These are the activations of a small neural network, seen along a few directions. Each row is one input.
Each table varies a few parts of the input and shows all the possible inputs, shuffled.
A made-up example of a description, with smaller parts first: one of 5 places around a ring, together with either a single point or one of 11 places around a ring or (one of 2 separate values, together with one of 6 places along a line).
Shared parts are said once, and a part with two or three values counts as separate values.
(in the rows, 128 means zero)

A family of inputs:
x1: [144 220 120 162 155 174 107  87 112 157 102 151 215 165]
x2: [115 101  79  93  65  77 136 166 149 130 124 157  83 122]
x3: [126 104 201 119 145 179 165  76 128 104 142  90 109  95]
x4: [126 108 198 134 158 163 164  60 123 104 136  98 102  85]
x5: [121  60  68 125 122  79 102 212 111 116 114 139  97 139]
x6: [131 118 213 103 148 163 146  79 110 134 160  71 110 111]
x7: [182 222 131 135 158 149  83  94 156 149 129 156 221 143]
x8: [107  65  77 121  85  91  98 179 132 115 118 135  91 123]
x9: [ 94  80  87 102  70  94  98 169 143 114 117 134  93 102]
x10: [106 102 205 123 145 169 164  88 129 129 154  88 119 102]
x11: [148 247 134 179 151 152 108 118 111 140 139 129 219 158]
x12: [137  79  61 116 115  62 139 208 118 130 120 160  88 157]
x13: [109 117 206 105 155 169 157  86 120 127 164  85 100 116]
x14: [117  65  76 126 102  83 101 197 128 119 110 136  90 124]
x15: [164 221 114 144 166 171 100  85 139 159 115 143 219 153]
x16: [134  86  66 119  96  66 137 192 135 135 116 158  80 142]
x17: [142 233 140 178 147 149 119  97 114 142 110 140 219 172]
x18: [124  85  68 114  79  73 135 175 138 132 124 157  81 143]
x19: [106 117 188 133 171 170 172  64 136  94 140 105  96  81]
Describe the family of inputs behind these rows.
> either one of 5 places along a line or one of 6 places along a line or (one of 2 separate values, together with one of 4 places along a line)
Which of the alternatives is x1?
> one of 5 places along a line

A family of inputs:
x20: [118 174 112 121 139 152 106 111 160 130 133 144 159 112]
x21: [ 99 108 154 134 123 122 189 122 116 114 140 117  76 122]
x22: [102  41 126 134 137 122 150 135 118  94 111 121  65 100]
x23: [143 111  57 159 129  93 106 176 119 125  83 165 139 153]
x24: [120 132 116 114  74 110 155 121 135 141 121 144 105 139]
x25: [163 193  93 141 160 126 121 123 146 143 123 170 174 147]
x26: [108  85  95 100  92  85  92 201 134 121 144 123  97 117]
x27: [113  41 142  98 122  86 150 173 124 107 157 102  43 103]
x28: [136 173  84 158 117  94 145 158 114 141 118 162 150 172]
x29: [117 104 196 123 178 181 167  93 100 133 149  82 112 126]
x30: [170 211 151 173 161 142 110 101 113 128 122 127 200 146]
x31: [ 92 154 102 138  93 118 129 148 126 130 127 138 134 140]
x32: [137 128 161 100 129 161 129  91 121 162 130 113 144 146]
x33: [125  64  86 116  88 107 115 136 137 121  92 144  95 115]
x34: [136  65 107  83  72  76 117 172 142 133 140 127  72 117]
x35: [144 150 126  94 120 142 133  84 170 139 129 149 132 110]
x36: [149 163 189 131 120 157 121  64 140 129 129 110 164 108]
x37: [110 152 144 126 148 172 102 118 112 153 136 103 167 147]
x38: [123 124 165 115 169 156 168  85 149 109 147 125 100  95]
x39: [ 98  89  73 137 107 117  90 166 128 110  96 141 122 115]
x40: [133 139 223 151 169 177 158  63 117  98 149  81 135  92]
x41: [158 175 125 143 170 146 119 129  98 160 124 132 181 183]
x42: [154 105  76 124 114  64 108 212 127 133 135 147 116 156]
x43: [124 189 170 158 139 168  94  89 128 117 136 105 189 111]
Describe the family of inputs behind these rows.
> one of 4 places along a line, together with one of 6 places along a line
The inputs of x40 and x21 match in every part but the place on the line of 6. If x36 is changed in the same way as x40 into x21, which row does it become?
> x24
A walk changes only the place on the line of 6. It starts at x42 and steps to x23. List the rest of the walk in order.
> x28, x25, x41, x30
